A small network was trained on invented records. Each row is its activation on one of them, seen along a few directions.
Each row is followed by the record's values for the fields VUZ, BUK, MUS, NUTE, VAF, GERUZ, TOB, BOFOG.
Not every record has every field; a missing one is left out.
The largest differences between rows may come from other fields.
(in the rows, 500 means zero)
Strong random noise was added to every row along 23 fixed directions; ignore it. To show where, here is one row again and again, with new noise each time:
[473 686 480 403 575 662 562 368 641 470 543 221 346 531 381 759 474 329
 808 443 614 584 523 379 721 423 475 488 524 360 477 690 412 577 244 672
 376 480 820 643 389 521 560]
[373 493 516 401 447 273 586 444 531 624 578 623 657 514 521 538 378 562
 546 477 583 511 658 495 409 562 374 558 489 622 525 544 627 548 515 625
 155 434 433 546 428 359 518]
[551 681 583 548 412 434 340 386 583 615 822 444 486 375 435 486 511 319
 630 551 437 675 510 517 586 385 569 758 656 526 706 644 469 585 422 627
 715 631 652 536 792 506 392]
[589 464 369 145 466 335 124 539 597 608 514 387 811 321 280 652 459 711
 306 635 383 372 492 662 643 638 275 617 637 398 629 518 551 431 685 750
 395 424 515 748 524 293 518]
[430 499 490 331 616 604 557 487 574 403 442 710 547 640 643 426 452 449
 301 441 418 331 641 539 579 546 495 569 604 706 391 553 416 670 281 405
 467 588 398 213 358 584 306]
[443 157 253 285 479 460 495 586 631 272 431 682 586 803 561 515 379 573
 428 510 592 295 588 512 473 640 418 556 567 579 387 331 342 425 677 502
 480 526 298 181 327 706 126]
[570 426 453 433 624 538 448 544 448 418 586 499 458 571 503 320 343 505
 307 445 511 627 613 605 580 563 693 611 606 583 767 556 385 477 149 747
 573 429 411 474 647 309 585]
[332 578 488 510 354 491 403 454 473 687 632 590 628 355 707 353 623 491
 768 347 492 471 670 591 719 515 556 586 307 590 458 592 419 759 393 445
 349 648 546 544 348 623 598]
[559 525 428 349 624 566 508 263 298 502 577 595 438 487 582 598 159 429
 405 515 484 392 475 548 366 553 495 705 679 686 605 448 328 436 353 498
 591 605 463 409 388 367 277]
[414 429 391 433 709 492 291 500 596 425 175 616 517 538 698 558 504 626
 585 436 492 165 584 534 609 444 575 665 466 445 465 465 640 396 545 405
 658 330 548 474 234 682 552]
[400 390 467 502 572 707 458 625 716 435 429 466 493 638 445 400 513 463
 448 522 423 462 713 534 811 415 652 645 421 499 507 613 279 687 395 389
 506 500 580 338 543 640 375]
[368 620 596 407 524 219 455 454 555 234 422 667 613 351 613 449 590 483
 586 453 320 451 539 689 596 522 528 721 447 831 443 457 732 430 700 620
 480 445 932 501 470 328 537]
[504 366 574 490 661 359 477 361 447 546 439 722 534 362 543 491 485 477
 541 408 700 534 467 477 368 433 558 700 615 605 546 334 540 302 709 394
 417 525 348 600 517 333 500]
[534 463 247 675 588 820 525 769 697 553 325 258 423 763 509 638 322 654
 152 503 637 409 497 324 628 312 479 433 358 386 646 489 605 341 547 660
 776 229 752 488 546 547 653]
[502 438 474 389 580 637 567 569 462 438 267 366 507 541 392 591 433 521
 413 607 262 483 547 601 418 514 488 456 548 621 231 406 222 472 751 403
 468 529 696 547 383 366 362]
[390 412 665 557 610 466 555 476 370 373 489 641 474 568 598 292 474 501
 395 452 503 545 592 623 565 443 659 380 544 482 710 495 505 446 325 346
 558 466 403 469 734 539 363]
[417 422 506 341 432 653 346 670 826 732 292 557 629 477 558 523 478 551
 241 574 340 519 482 568 454 314 314 531 723 490 498 474 500 429 577 491
 549 450 283 510 677 412 134]
[729 679 884 482 462 169 544 410 322 485 481 656 240 389 363 705 701 314
 471 675 606 750 611 750 192 492 598 573 624 652 503 526 633 656 599 227
 567 254 614 417 557 345 598]
[289 602 656 372 283 257 506 515 407 545 585 568 518 440 662 506 600 530
 701 565 602 497 645 624 482 536 400 319 630 418 638 571 540 581 436 422
 337 397 485 579 469 422 505]
[360 598 525 425 430 593 511 366 312 578 426 599 531 372 620 423 508 508
 534 510 525 382 502 695 694 554 315 334 390 466 505 538 332 508 226 467
 479 589 351 343 291 427 552]
[461 337 507 528 485 371 396 401 446 343 341 501 432 704 399 302 435 510
 646 626 374 451 494 672 516 630 621 574 396 307 542 542 376 488 197 644
 572 480 374 309 497 487 315]
[688 444 492 455 571 448 464 448 437 320 463 326 356 404 201 705 524 534
 468 676 633 516 299 327 421 525 428 709 552 388 463 416 390 407 890 399
 390 570 563 461 474 327 537]
[294 591 533 606 522 469 477 482 445 515 455 465 481 521 588 417 356 639
 600 644 529 714 331 516 489 280 485 634 326 525 622 503 424  53 658 722
 764 631 538 326 713 513 274]
[522 778 657 707 311 626 715 409 420 706 638 700 351 302 625 616 488 290
 499 594 530 499 562 552 449 330 214 456 505 667 492 587 528 704 458 223
 672 484 405  96 426 572 542]
[431 459 301 295 377 555 304 495 537 625 381 419 386 382 585 475 466 526
 360 499 417 535 708 588 455 561 570 739 545 628 560 423 207 481 450 621
 585 520 497 593 382  99 677]

[593 525 457 357 765 677 505 550 394 323 349 556 453 400 492 407 631 527
 340 423 394 598 626 651 639 557 587 469 444 731 262 489 244 416 495 517
 662 598 351 277 345 561 774]	(VUZ difaz; MUS mel; GERUZ gev; TOB lizel; BOFOG kapu)
[462 594 542 710 653 511 477 224 254 536 490 336 425 455 399 508 416 572
 512 564 251 271 499 307 459 471 549 448 403 196 546 603 574 556 464 208
 594 652 486 619 561 687 557]	(VUZ difaz; MUS mov; NUTE nadi; VAF supe; GERUZ gev; TOB lizel; BOFOG dese)
[673 572 490 593 650 597 451 512 450 327 589 300 514 420 225 448 516 466
 532 567 278 597 525 609 793 519 599 584 352 537 449 625 332 532 523 640
 675 574 750 408 579 618 662]	(VUZ viro; MUS mel; GERUZ fus; TOB lizel; BOFOG dese)
[494 574 556 281 536 443 442 351 330 381 321 480 208 541 650 619 598 551
 482 480 654 613 374 473 281 526 613 494 457 460 434 428 447 340 420 374
 545 605 420 497 384 520 379]	(VUZ robod; MUS mel; GERUZ fus; TOB pivap; BOFOG kapu)
[466 521 412 648 377 546 550 476 410 653 597 416 448 504 555 402 462 582
 253 468 522 536 506 303 379 468 390 334 501 376 622 465 495 417 484 534
 623 634 279 511 651 420 669]	(VUZ viro; BUK sego; MUS mov; NUTE pulev; VAF supe; GERUZ fus; TOB lizel; BOFOG dese)
[644 402 441 479 588 446 486 332 520 454 605 389 642 787 294 530 362 410
 486 491 332 149 428 319 416 726 554 478 737 287 430 553 560 812 279 501
 317 609 592 680 457 573 229]	(VUZ viro; MUS mel; GERUZ gev; TOB lizel; BOFOG dese)
[386 624 583 623 435 757 632 530 288 492 478 548 424 276 609 487 456 532
 407 591 525 485 305 574 669 354 335 426 287 554 600 455 403 426 589 269
 534 574 540 261 551 456 424]	(VUZ difaz; MUS mov; NUTE nadi; VAF supe; GERUZ fus; TOB pivap; BOFOG dese)
[349 437 495 574 436 542 525 603 619 598 514 537 764 453 520 396 357 506
 651 511 406 399 469 613 679 460 343 409 523 472 597 514 556 445 465 685
 387 383 542 616 556 391 397]	(VUZ difaz; BUK sego; MUS mel; GERUZ gev; TOB lizel; BOFOG kapu)
[470 556 396 429 540 471 331 505 710 511 507 446 596 602 429 590 452 578
 343 534 485 488 513 509 661 432 490 609 401 506 613 543 640 328 545 738
 731 460 682 495 642 615 429]	(VUZ vef; BUK lelam; MUS mel; GERUZ gev; TOB pivap; BOFOG kapu)
[510 642 606 592 759 677 491 585 496 849 293 480 650 474 560 443 379 592
 355 536 353 395 456 436 406 365 574 600 596 539 431 616 563 558 365 471
 461 457 505 674 431 304 601]	(VUZ vef; MUS mel; GERUZ fus; TOB pivap; BOFOG dese)
[481 483 363 388 456 625 497 436 480 572 422 477 412 647 561 700 354 486
 352 533 428 373 646 566 410 528 525 515 447 595 449 449 381 594 490 370
 621 458 633 478 354 577 318]	(VUZ difaz; MUS mov; NUTE pulev; VAF supe; GERUZ rikom; TOB lizel; BOFOG kapu)
[568 759 551 333 563 288 362 335 421 256 630 497 442 452 468 497 737 503
 577 560 306 407 529 428 528 665 490 589 562 486 330 695 548 683 423 499
 598 745 436 252 387 765 611]	(VUZ difaz; MUS mel; GERUZ rikom; TOB lizel; BOFOG kapu)
[350 422 549 626 542 441 636 495 441 545 649 490 715 524 450 483 202 687
 441 563 230 374 627 387 445 436 347 353 493 397 631 578 685 536 663 339
 281 489 367 562 741 719 245]	(VUZ viro; MUS mel; GERUZ fus; TOB pivap; BOFOG dese)
[334 684 425 227 255 351 401 561 465 318 541 242 245 382 615 563 486 683
 640 676 115 728 645 441 248 556 481 716 507 612 395 606 293 508 691 596
 462 666 531 388 469 476 424]	(VUZ vef; MUS mov; NUTE pulev; VAF supe; GERUZ fus; TOB pivap; BOFOG dese)
[405 716 708 598 523 309 521 333 283 287 524 519 415 383 611 511 455 627
 511 632 402 430 190 394 380 401 367 473 477 366 657 531 818 295 616 377
 594 596 526 368 694 607 295]	(VUZ viro; MUS mel; GERUZ fus; TOB lizel; BOFOG dese)
[628 284 383 300 410 603 270 544 305 565 643 598 754 388 482 594 284 649
 451 572 451 348 448 890 711 613 341 405 433 448 663 431 336 517 578 361
 514 470 313 435 485 845  65]	(VUZ viro; MUS mel; GERUZ fus; TOB lizel; BOFOG dese)
[478 580 590 614 402 202 364 683 494 381 572 672 672 489 663 257 643 726
 500 489 432 640 354 616 518 512 597 676 151 694 525 528 915 435 655 740
 563 469 573 313 671 685 497]	(VUZ vef; MUS mel; GERUZ rikom; TOB pivap; BOFOG kapu)
[619 613 657 440 382 584 413 418 523 887 617 446 561 413 262 700 543 332
 612 656 759 824 331 743 569 378 427 483 498 437 562 546 286 432 489 587
 579 546 561 603 678 441 235]	(VUZ viro; MUS mov; NUTE nadi; VAF deko; GERUZ gev; TOB lizel; BOFOG kapu)
[286 373 383 532 450 489 532 589 644 596 321 444 422 957 492 512 496 547
 125 712 694 164 748 296 434 485 537 359 660 237 648 449 366 481 482 308
 769 401 515 440 503 418 482]	(VUZ viro; MUS mel; GERUZ rikom; TOB lizel; BOFOG dese)
[335 419 299 258 578 433 238 226 587 421 442 415 330 270 556 560 521 683
 450 257 602 537 714 309 711 495 536 707 291 292 780 538 603 343 360 545
 337 538 247 702 512 516 813]	(VUZ vef; MUS mov; NUTE pulev; VAF supe; GERUZ fus; TOB lizel; BOFOG dese)
[498 722 561 404 718 337 396 720 390 708 334 465 481 742 718 565 384 759
 542 590 565 678 614 577 187 422 840 763 451 718 453 679 530 428 483 699
 575 315 693 532 345 544 562]	(VUZ robod; MUS mov; NUTE pulev; VAF supe; GERUZ fus; TOB lizel; BOFOG dese)
[514 482 492 382 352 498 525 493 422 370 775 465 452 450 382 539 375 462
 658 676 518 570 473 542 561 592 325 501 621 417 676 578 324 567 415 572
 389 541 309 288 594 521 288]	(VUZ viro; BUK sego; MUS mel; GERUZ rikom; TOB pivap; BOFOG kapu)
[531 614 433 562 503 530 538 441 597 516 739 388 593 598 405 596 370 427
 704 609 444 443 390 343 514 435 395 616 616 503 395 606 389 486 612 601
 640 720 605 361 486 719 265]	(VUZ robod; BUK lelam; MUS mov; NUTE pulev; VAF supe; GERUZ gev; TOB lizel; BOFOG dese)
[646 623 667 494 829 506 416 390 559 788 406 635 688 372 374 500 535 530
 315 443 326 553 593 568 505 392 499 556 509 589 340 682 674 539 365 448
 514 506 204 530 515 648 632]	(VUZ robod; BUK lelam; MUS mov; NUTE pulev; VAF supe; GERUZ gev; TOB lizel; BOFOG dese)
[402 682 692 303 386 369 411 489 593 611 398 560 547 346 411 639 850 486
 381 693 642 574 405 533 512 393 250 417 616 457 372 471 435 367 856 329
 555 667 497 454 567 386 412]	(VUZ difaz; BUK sego; MUS mel; GERUZ fus; TOB lizel; BOFOG kapu)
[430 661 637 157 827 511 445 380 568 466 140 595 699 386 470 559 677 647
 222 406 364 434 478 575 662 507 359 399 393 570 183 600 625 416 432 468
 250 615 408 538 320 507 557]	(VUZ robod; MUS mel; GERUZ fus; TOB lizel; BOFOG kapu)
[186 340 362 439 491 492 719 334 544 349 560 613 454 490 648 461 298 483
 649 349 590 429 694 355 568 521 354 399 506 511 623 424 473 332 377 542
 291 505 267 463 429 447 524]	(VUZ viro; BUK lelam; MUS mel; GERUZ rikom; TOB pivap; BOFOG dese)
[354 720 614 211 529 549 438 412 565 674 489 461 547 495 461 546 537 477
 404 562 483 657 610 631 670 466 497 522 467 564 497 698 318 561 215 596
 412 634 563 533 537 413 371]	(VUZ viro; MUS mel; GERUZ fus; TOB pivap; BOFOG kapu)
[592 693 554 427 601 601 525 352 600 643 547 469 438 300 369 729 462 428
 494 503 625 723 384 405 529 367 341 661 441 580 485 610 567 416 465 642
 420 536 432 459 515 438 581]	(VUZ viro; MUS mel; GERUZ rikom; TOB lizel; BOFOG kapu)
[163 379 517 571 407 291 630 454 553 693 600 657 676 737 540 319 375 558
 380 519 435 562 941 558 456 472 585 421 335 641 590 512 451 479 534 467
 506 552 417 502 717 597 348]	(VUZ vef; MUS mel; GERUZ fus; TOB pivap; BOFOG kapu)
[701 337 415 575 483 492 427 564 745 479 463 472 488 392 331 501 520 459
 569 399 313 595 610 513 483 516 478 572 487 458 438 522 691 605 495 651
 455 288 296 543 545 568 712]	(VUZ vef; MUS mel; GERUZ gev; TOB lizel; BOFOG kapu)
[513 458 537 690 439 661 598 557 576 754 404 579 554 549 498 545 326 501
 469 562 622 468 335 484 473 354 388 587 327 493 495 515 558 564 477 423
 347 419 436 367 456 491 277]	(VUZ robod; MUS mov; NUTE pulev; VAF supe; GERUZ gev; TOB pivap; BOFOG dese)
[490 425 479 594 719 492 645 273 478 388 646 639 571 507 437 611 208 366
 459 469 496 263 546 394 551 448 557 749 543 701 591 404 538 480 708 292
 492 569 773 501 540 546 289]	(VUZ viro; MUS mel; GERUZ fus; TOB pivap; BOFOG dese)
[398 652 511 294 476 364 294 200 394 490 347 450 364 312 516 735 503 577
 451 488 411 408 607 654 580 526 473 542 266 402 654 536 676 464 408 407
 529 399 694 660 436 488 556]	(VUZ difaz; MUS mel; GERUZ fus; TOB lizel; BOFOG dese)
[539 452 468 651 589 452 783 541 579 498 714 591 491 526 272 580 389 585
 368 556 809 745 650 286 533 409 275 485 304 549 586 580 607 347 689 633
 381 419 116 127 649 654 775]	(VUZ viro; MUS mel; GERUZ rikom; TOB pivap; BOFOG kapu)
[726 490 550 749 578 342 522 293 274 628 709 478 599 464 242 383 388 491
 421 500 416 697 414 523 374 530 509 443 414 458 590 483 583 364 519 693
 670 628 365 574 813 532 582]	(VUZ vef; MUS mel; GERUZ fus; TOB pivap; BOFOG dese)

Here are new rows. What are their fields?
[326 254 383 341 387 696 399 441 622 536 398 231 479 458 376 582 533 501
 675 453 142 516 783 523 574 480 489 225 526 225 349 460 151 576 628 225
 401 619 374 834 569 766 231]	(VUZ vef; MUS mel; GERUZ gev; TOB lizel; BOFOG kapu)
[634 570 562 627 515 618 809 568 429 229 651 512 434 411 488 482 426 375
 532 490 395 511 472 513 553 513 330 291 585 649 409 549 493 547 452 471
 509 449 480 246 410 539 644]	(VUZ robod; BUK lelam; MUS mel; GERUZ fus; TOB lizel; BOFOG kapu)
[593 413 453 337 658 371 331 380 433 333 221 552 477 510 461 506 697 659
 301 333 490 418 478 509 487 655 591 480 305 412 368 405 701 479 515 445
 405 500 415 578 398 590 652]	(VUZ vef; MUS mel; GERUZ gev; TOB pivap; BOFOG dese)
[443 521 559 455 733 315 639 337 499 346 541 533 490 537 384 652 275 611
 407 451 624 600 585 398 524 461 470 570 330 536 681 590 797 310 493 628
 280 358 525 494 618 548 546]	(VUZ viro; MUS mel; GERUZ fus; TOB lizel; BOFOG dese)
[729 451 505 356 484 234 518 569 326 346 617 386 310 638 313 793 644 530
 615 480 888 689 753 599 469 703 737 387 385 472 542 525 537 670 600 439
 299 177 761 696 337 609 858]	(VUZ vef; BUK lelam; MUS mov; NUTE pulev; VAF supe; GERUZ gev; TOB pivap; BOFOG kapu)
[594 375 462 369 506 503 565 488 488 487 495 422 397 624 477 693 330 530
 502 510 598 582 402 359 189 520 459 466 665 414 468 429 458 423 563 465
 328 481 323 570 481 534 218]	(VUZ robod; MUS mel; GERUZ fus; TOB lizel; BOFOG dese)
[250 641 569 319 535 521 457 334 616 739 341 600 536 471 599 634 594 464
 310 395 491 446 765 547 592 395 560 555 373 654 450 520 566 627 453 281
 384 517 748 709 459 444 467]	(VUZ viro; BUK lelam; MUS mov; NUTE pulev; VAF supe; GERUZ rikom; TOB pivap; BOFOG dese)
[598 215 400 675 472 360 567 551 496 526 612 519 515 462 261 588 311 495
 703 674 699 463 599 441 392 533 451 670 567 440 635 387 414 374 842 510
 454 291 299 457 458 352 707]	(VUZ vef; MUS mov; NUTE pulev; VAF supe; GERUZ gev; TOB lizel; BOFOG kapu)
[490 351 515 479 645 486 592 335 378 431 404 544 368 608 392 554 350 487
 423 511 695 450 565 458 449 562 680 691 387 528 549 441 334 513 447 316
 314 507 502 482 378 349 471]	(VUZ vef; MUS mov; NUTE pulev; VAF supe; GERUZ gev; TOB lizel; BOFOG kapu)
[345 483 442 310 415 275 548 357 472 698 725 594 669 655 482 631 358 432
 600 514 640 393 828 589 476 642 519 503 590 626 556 515 360 625 473 522
 349 502 627 681 373 463 397]	(VUZ difaz; MUS mov; NUTE pulev; VAF supe; GERUZ gev; TOB pivap; BOFOG kapu)
[537 543 509 337 703 287 494 246 206 465 548 542 443 640 413 563 326 576
 345 537 454 558 775 637 369 657 709 554 414 640 536 566 429 468 371 497
 568 535 485 477 443 591 536]	(VUZ vef; BUK lelam; MUS mov; NUTE pulev; VAF supe; GERUZ gev; TOB lizel; BOFOG dese)
[586 490 558 641 597 320 379 539 681 635 339 747 646 613 476 387 696 434
 582 510 684 276 519 549 594 537 561 683 506 437 440 571 728 601 319 622
 604 311 420 359 301 455 776]	(VUZ difaz; MUS mov; NUTE pulev; VAF supe; GERUZ fus; TOB pivap; BOFOG dese)
[653 613 537 496 183 554 603 490 435 588 546 377 359 439 303 692 809 391
 535 586 486 651 521 545 436 598 265 184 328 417 136 525 331 807 656 277
 437 615 434 331 349 723 565]	(VUZ difaz; MUS mel; GERUZ gev; TOB lizel; BOFOG dese)
[516 405 506 665 448 351 516 367 585 666 320 602 560 674 320 436 544 355
 622 480 442 509 692 726 469 551 521 386 312 445 360 489 561 528 316 690
 605 347 502 507 461 503 585]	(VUZ robod; BUK sego; MUS mov; NUTE pulev; VAF supe; GERUZ fus; TOB pivap; BOFOG kapu)
[602 712 471 683 597 500 410 456 287 784 670 356 514 527 662 326 528 616
 407 370 655 480 335 165 344 513 755 663 466 460 550 590 548 596 335 587
 514 781 542 737 452 398 831]	(VUZ robod; MUS mel; GERUZ fus; TOB lizel; BOFOG kapu)
[351 335 538 480 541 661 510 680 537 323 445 418 442 523 534 419 501 624
 635 529 486 675 466 492 634 359 607 490 398 405 533 532 305 425 629 361
 353 545 398 424 656 729 204]	(VUZ difaz; MUS mov; NUTE pulev; VAF supe; GERUZ rikom; TOB lizel; BOFOG kapu)
[525 430 429 238 636 365 377 483 337 651 467 711 694 605 669 434 251 657
 401 451 503 469 571 719 296 675 670 740 544 787 485 478 413 487 328 656
 384 518 327 522 296 394 330]	(VUZ robod; MUS mov; NUTE pulev; VAF supe; GERUZ gev; TOB pivap; BOFOG dese)
[505 378 515 351 252 302 462 364 582 436 510 410 357 635 450 687 589 363
 764 554 594 461 412 371 237 644 583 625 649 361 384 399 454 716 596 319
 192 564 628 706 382 406 142]	(VUZ robod; MUS mov; NUTE pulev; VAF supe; GERUZ gev; TOB pivap; BOFOG dese)
